Each row below holds a small network's activations on one input, seen along a few directions.
In each table, some parts of the input vary, and every possible input appears once, in random order.
A made-up example of a description, with smaller parts first: ring(5) and (point or line(11) or (values(3) and line(4))).
Shared parts are said once, and a part with two or three values counts as separate values.
In the rows, zero is written as 100.

Other details of the inputs shift rows strongly along three fixed directions, in all tables alike. That doesn't count.

Rows:
R1: 71 83 169 115 108 92 68 90 101 100 109 102 153
R2: 130 104 136 87 111 104 81 86 102 84 88 101 110
R3: 50 75 133 84 87 68 114 120 94 125 131 105 132
R4: 127 99 131 100 108 85 83 85 110 89 84 90 110
R5: 109 113 20 124 98 104 99 112 104 116 91 66 49
R6: 67 93 79 94 90 81 117 115 106 131 120 91 94
R7: 150 119 86 139 107 137 72 80 106 62 88 107 88
R8: 110 125 143 79 112 146 104 77 98 53 130 168 99
R9: 115 89 136 150 108 92 52 93 100 77 93 73 122
R10: 87 116 88 55 93 128 144 102 105 92 141 161 88
R11: 94 91 79 68 91 82 116 122 95 124 85 82 88
R12: 75 87 189 114 103 86 75 89 91 95 111 119 142
R13: 89 109 68 76 99 122 141 116 100 109 119 142 87
R14: 89 80 70 132 84 65 94 117 99 140 94 59 98
R15: 47 79 107 94 85 68 110 120 93 141 117 78 129
R16: 130 82 108 118 105 82 59 88 91 96 67 59 96
R17: 114 115 17 126 102 112 109 118 99 114 86 64 65
R18: 113 113 22 127 106 105 106 116 109 116 93 69 54
R19: 119 95 26 123 94 110 118 111 116 112 82 63 51
R20: 153 117 81 107 105 115 85 72 101 63 68 94 66
R21: 90 91 90 64 90 85 120 104 92 102 89 102 94
R22: 81 112 76 64 91 125 140 110 95 104 122 152 85
R23: 70 87 189 113 100 93 77 89 93 89 109 115 163
R24: 74 96 83 102 84 87 117 108 99 132 108 95 103
R25: 70 84 78 109 90 77 107 123 110 126 105 90 97
R26: 141 133 90 134 111 140 72 76 93 61 89 91 81
R27: 95 116 97 35 94 118 142 100 102 92 103 149 73
R28: 108 115 24 122 88 114 112 107 109 113 84 87 67
R29: 121 92 128 148 104 98 56 79 93 96 93 72 125
R30: 116 90 128 158 110 83 47 91 96 93 88 62 103
R31: 105 102 151 126 103 108 77 83 105 77 101 120 123
R32: 126 110 47 83 93 105 112 99 100 97 74 91 52
R33: 77 120 75 57 91 129 144 101 104 105 132 146 92
R34: 83 72 66 128 94 71 84 125 105 131 95 61 102
R35: 110 123 41 114 93 121 112 101 98 106 89 98 63
R36: 54 72 130 84 86 72 113 116 94 135 126 113 136
R37: 162 114 72 111 106 107 87 81 104 69 73 80 78
R38: 160 121 87 102 107 126 83 82 95 63 71 90 66
R39: 110 102 153 123 117 108 80 93 95 71 112 111 121
R40: 81 113 66 73 84 121 142 116 103 98 115 140 90
R41: 131 128 138 57 109 129 116 80 108 58 104 144 104
R42: 136 114 44 82 97 103 119 104 109 97 82 88 69
R43: 126 115 122 58 106 125 113 69 101 57 101 151 98
R44: 129 80 102 120 105 77 62 86 93 95 66 58 100
R45: 101 81 80 96 93 63 99 102 100 115 75 71 94
R46: 130 123 133 54 110 137 108 80 101 65 101 148 93
R47: 157 116 79 105 104 115 89 74 98 57 73 92 78
R48: 37 71 109 88 87 70 112 124 87 152 111 96 128
R49: 115 102 132 150 106 95 56 77 101 93 95 68 116
R50: 65 88 69 95 86 94 117 119 101 133 103 101 110
R51: 112 115 27 115 105 114 113 119 102 105 99 77 62
R52: 100 108 84 38 96 110 142 93 104 89 109 149 90
R53: 130 109 140 88 109 104 84 88 100 77 86 98 110
R54: 121 79 143 145 109 101 68 88 102 81 88 61 116
R55: 122 94 133 150 106 87 57 84 102 88 101 74 110
R56: 85 115 73 80 96 116 144 115 104 108 116 143 82
R57: 73 121 91 49 101 136 139 102 101 92 137 160 84
R58: 133 89 119 117 105 78 70 82 95 81 75 70 113
R59: 109 90 85 94 97 69 98 112 110 124 78 66 95
R60: 32 78 137 84 94 71 110 118 109 129 125 111 132
R61: 100 119 20 113 93 112 112 111 102 119 90 79 54
R62: 153 120 88 138 122 135 76 84 103 63 99 104 79
R63: 156 122 78 142 100 126 79 81 97 68 92 87 82
R64: 108 100 142 127 103 104 73 91 86 80 99 100 118
R65: 45 75 132 89 99 79 115 120 91 140 117 112 141
R66: 100 82 170 90 106 67 84 84 104 94 95 101 137
R67: 149 123 84 130 112 134 73 74 105 67 105 92 80
R68: 95 84 169 81 103 83 83 87 87 85 91 103 127
R69: 95 106 73 37 93 113 139 109 98 107 100 133 73
R70: 111 109 145 121 100 114 82 77 91 78 108 107 127
R71: 78 87 82 119 99 86 84 112 92 130 96 66 104
R72: 72 79 114 69 93 58 111 122 104 139 90 82 113
R73: 72 94 101 91 94 92 112 118 91 108 116 107 100
R74: 71 130 96 58 104 135 151 102 107 96 129 165 90
R75: 94 108 69 45 90 96 148 101 108 101 102 135 80
R76: 47 73 111 105 93 66 112 130 87 146 105 82 134
R77: 113 131 130 84 106 142 108 76 102 55 132 145 100
R78: 71 93 81 98 104 96 112 118 98 130 109 95 107
R79: 34 74 120 86 91 69 110 127 101 130 121 94 133
R80: 70 89 81 101 99 80 121 127 103 130 112 100 93
R81: 110 136 146 91 113 150 116 73 102 60 119 170 107
R82: 111 96 137 146 113 95 49 89 90 83 96 63 114
R83: 50 57 137 82 95 80 120 118 105 130 117 99 129
R84: 80 67 98 77 95 52 106 120 105 143 92 73 119
R85: 72 90 189 112 102 93 76 88 82 92 109 111 153
R86: 105 80 70 106 94 61 87 121 99 138 65 41 83
R87: 77 117 78 60 108 129 144 112 105 102 133 149 86
R88: 80 74 58 133 98 70 77 124 106 137 92 44 101
R89: 130 102 137 87 113 100 83 85 107 83 90 102 115
R90: 106 73 59 99 95 58 97 114 103 133 78 54 96
R91: 141 127 77 144 108 135 69 80 105 64 83 81 87
R92: 100 137 144 84 108 151 108 69 113 53 120 168 109
R93: 89 82 85 129 98 77 97 125 91 125 94 70 108
Each input here is: values(3) and (point or ring(10) or (values(4) and ring(5))).
- Changing only the values(3) part turns R93 into R13. The same change can be made to R58. Which row results? => R52
- Start at R32 and move only the ring(10) part, one step at a time. The first step leads to R27. Which rows follow, in order? => R86, R72, R59, R4, R66, R75, R45, R20
- Change only the values(4) part in R77. List by row number the other rows that result. => R51, R79, R82
- Change only the ring(5) part in R34. List by row number the other rows that result. => R1, R7, R50, R88
- Change only the values(4) part in R70. List by row number the other rows that result. => R23, R76, R85

Rows:
R94: 137 107 93 183 124 111 39 92 98 88 84 45 86
R95: 103 93 32 94 94 95 113 126 95 130 89 69 85
R96: 90 70 119 165 100 75 57 107 88 110 102 56 118
R97: 60 114 43 56 94 114 152 131 99 130 122 120 67
R98: 110 88 36 87 80 73 121 112 96 126 69 75 81
R99: 105 117 83 87 93 112 108 88 102 86 93 114 75
R100: 70 84 40 75 79 80 130 130 87 131 101 87 77
R101: 177 133 53 102 110 146 91 83 89 53 72 97 51
R102: 96 107 173 67 104 106 93 80 89 68 97 133 108
R103: 117 117 159 144 118 130 59 69 99 56 111 116 103
R104: 76 57 79 167 101 55 63 135 87 149 96 20 116
R105: 81 100 45 107 91 91 108 120 96 126 97 73 65
R106: 145 131 132 115 120 154 80 72 91 41 114 129 97
R107: 101 101 160 77 105 114 101 78 99 77 109 138 142
R108: 114 124 155 58 114 132 101 80 92 62 100 143 98
R109: 28 91 145 72 104 93 127 124 104 132 139 136 138
R110: 177 116 54 134 97 114 72 74 92 58 54 69 58
R111: 74 86 57 3 105 66 193 141 163 133 162 149 62
R112: 91 100 43 92 99 94 105 123 95 129 88 67 69
R113: 70 65 84 166 92 43 66 120 107 156 84 29 119
R114: 64 100 43 85 81 82 135 122 109 144 101 95 85
R115: 88 85 40 61 87 83 136 134 91 141 87 83 86
R116: 166 145 51 109 117 155 88 80 107 65 79 98 55
R117: 41 72 86 104 81 52 107 127 99 153 101 68 106
R118: 97 85 124 144 114 77 55 107 97 122 88 44 124
R119: 30 79 144 76 83 81 135 115 103 126 141 150 150
R120: 170 94 92 148 109 93 50 78 95 83 47 41 102
R121: 49 72 143 46 84 67 125 117 80 115 108 122 124
R122: 154 105 94 157 115 100 42 77 106 89 56 40 99
R123: 96 84 123 146 107 72 59 99 105 122 81 47 130
R124: 74 88 118 111 104 99 103 117 98 115 124 107 130
R125: 142 133 41 104 100 146 119 90 108 76 98 116 74
R126: 161 126 57 140 108 126 61 78 97 65 67 65 48
R127: 137 148 37 77 91 159 145 82 110 63 113 159 60
R128: 114 118 148 71 99 127 111 66 100 58 112 163 123
R129: 102 75 131 124 95 54 58 94 91 110 61 48 111
R130: 69 84 39 75 73 75 135 125 94 132 98 92 83
R131: 53 71 83 89 82 47 109 122 102 158 87 69 115
R132: 96 90 191 81 109 87 80 78 99 93 85 111 146
R133: 89 102 163 94 102 116 95 84 87 68 126 138 122
R134: 105 98 44 81 97 90 112 122 98 134 72 66 72
R135: 70 83 122 102 86 81 104 103 92 108 114 104 122
R136: 35 93 123 63 80 103 150 113 100 110 148 168 120
R137: 89 90 182 107 113 101 78 92 91 89 120 112 156
R138: 90 85 183 95 112 96 72 90 82 83 111 109 145
R139: 146 115 162 109 111 108 64 55 100 58 70 109 113
R140: 75 111 170 105 103 118 97 78 106 74 129 152 120
R141: 172 126 52 37 121 134 170 93 160 46 154 174 41
R142: 79 88 184 119 108 101 84 89 103 89 124 126 164
R143: 124 157 41 87 106 170 141 89 123 71 115 158 58
- What is each input in this table made of? => values(2) and (point or (line(4) and ring(6)))
- Changing only the values(2) part turns R108 into R101. The same change can be made to R94. Which row results? => R104
- Change only the values(2) part in R120. List by row number the other rows that result. => R132
- Start at R106 and move only the ring(6) part, one step at a time. The first step leads to R133. Which rows follow, in order? => R135, R127, R125, R137
- Start at R114 and move only the ring(6) part, one step at a time. The first step leads to R117. Which rows follow, in order? => R105, R97, R118, R123
- Change only the line(4) part in R102. List by row number the other rows that result. => R103, R105, R126

Rows:
R144: 92 103 102 174 102 101 50 91 92 112 73 47 103
R145: 86 87 45 98 82 105 135 128 82 106 114 111 79
R146: 30 89 174 60 106 111 117 118 79 110 123 149 131
R147: 116 98 36 88 96 78 127 129 100 146 79 64 85
R148: 44 77 175 65 113 91 126 121 107 103 147 155 122
R149: 128 142 92 136 109 149 72 67 110 57 122 107 96
R150: 121 112 99 164 109 107 68 90 111 105 92 80 126
R151: 82 102 45 38 91 87 137 125 95 129 118 89 78
R152: 86 101 33 73 100 123 157 142 104 131 113 125 88
R153: 63 105 152 47 98 90 113 106 80 113 99 126 111
R154: 87 67 93 96 76 48 105 120 80 129 92 65 109
R155: 76 99 9 136 85 82 119 128 127 149 107 68 52
R156: 115 75 136 111 106 69 49 78 103 94 81 49 132
R157: 151 138 55 104 121 171 94 85 101 46 119 117 64
R158: 159 120 92 96 90 128 99 60 100 36 80 129 82
R159: 155 109 128 93 112 119 88 69 115 68 73 115 119
R160: 143 133 136 68 118 130 116 75 114 51 114 150 67
R161: 66 70 178 96 98 56 61 89 90 116 65 77 145
R162: 98 94 120 61 102 84 120 90 125 88 99 129 90
R163: 101 78 99 195 86 71 48 90 86 109 90 47 121
- What is each input in this table made of? => line(4) and values(5)
- Changing only the values(5) part turns R147 into R160. The same change can be made to R150. Which row results? => R155

Rows:
R164: 114 105 53 125 97 106 88 105 93 102 86 69 68
R165: 133 108 94 127 116 112 82 92 110 83 107 89 83
R166: 67 106 46 79 88 104 145 124 106 125 118 120 76
R167: 52 79 98 48 83 69 147 121 107 132 117 125 115
R168: 86 126 109 73 95 135 123 90 88 84 108 145 99
R169: 100 112 50 60 93 110 134 110 105 109 96 113 67
R170: 72 73 101 78 82 64 119 113 96 126 97 99 118
R171: 57 77 147 109 97 73 94 108 98 121 115 101 144
R172: 100 87 150 93 100 84 89 86 100 90 97 107 129
R173: 67 77 123 113 99 73 91 111 99 117 113 87 118
R174: 101 111 54 108 87 115 107 101 86 108 82 90 91
R175: 123 107 116 121 118 111 78 89 106 79 105 96 93
R176: 110 83 108 113 93 76 93 96 103 100 89 86 113
R177: 110 84 150 111 102 79 69 83 93 93 81 83 127
R178: 84 116 34 80 85 120 138 116 97 118 100 113 71
R179: 128 108 116 107 113 112 78 89 100 82 88 91 96
R180: 83 81 126 98 109 79 100 112 109 117 118 92 120
R181: 123 96 149 127 122 98 63 86 105 81 101 84 117
R182: 109 86 141 113 111 81 75 91 108 94 96 85 121
R183: 74 82 140 87 108 82 96 112 99 116 111 97 124
R184: 94 126 144 37 104 133 128 81 98 69 115 170 102
R185: 60 91 109 95 92 90 107 113 92 123 107 101 109
R186: 131 100 52 111 88 95 97 97 95 101 70 76 78
R187: 90 91 120 121 96 92 91 96 102 106 111 105 136
R188: 109 96 136 116 115 95 63 96 88 95 86 73 112
R189: 88 98 48 61 83 91 151 117 116 120 112 119 82
R190: 121 122 124 103 109 135 101 77 110 55 127 143 93
R191: 83 88 132 113 102 90 84 100 95 98 108 96 114
R192: 79 123 131 62 97 137 134 89 100 79 129 173 112
R193: 104 104 73 90 106 106 105 114 98 110 95 88 80
R194: 86 105 57 59 96 103 151 121 117 118 123 124 79
R195: 117 91 55 114 86 78 91 102 86 115 63 57 84
R196: 114 96 35 143 91 94 91 109 102 119 82 59 93
R197: 123 95 37 115 90 81 88 105 92 118 59 48 71
R198: 89 97 61 126 91 90 88 115 87 125 80 59 83
R199: 88 89 107 120 93 93 90 100 93 112 95 90 128
R200: 61 94 91 85 89 92 133 117 107 124 126 124 113
R201: 87 94 118 79 106 91 113 108 110 106 114 111 109
R202: 134 137 110 103 103 159 100 66 94 52 98 144 101
R203: 155 133 134 94 118 143 95 62 120 38 112 145 93
R204: 125 97 57 119 106 91 87 111 106 110 79 58 78
R205: 113 94 138 129 116 95 57 93 93 91 91 72 108
R206: 85 82 146 102 107 73 73 105 89 114 89 73 125
R207: 158 127 73 100 98 133 113 75 114 55 98 132 76
R208: 154 145 73 122 111 159 99 72 113 49 111 135 63
R209: 99 105 107 117 102 110 91 96 98 93 102 103 99
R210: 125 99 131 134 119 103 58 89 99 82 94 76 102
R211: 48 96 101 52 94 92 132 126 90 128 116 118 97
R212: 53 82 144 92 94 78 92 110 82 115 107 94 125
R213: 135 101 47 119 102 95 87 102 108 104 74 61 70
- Changing only one part turns R187 into R202. The same change can be made to R194. Which row results? => R179
- What is each input in this table made of? => line(5) and line(10)
- Change only the line(5) part in R200. List by row number the other rows that result. => R168, R171, R178, R192
- Start at R174 and move only the line(10) part, one step at a time. The first step leads to R168. Which rows follow, in order? => R198, R212, R211, R188, R206, R184, R197, R195
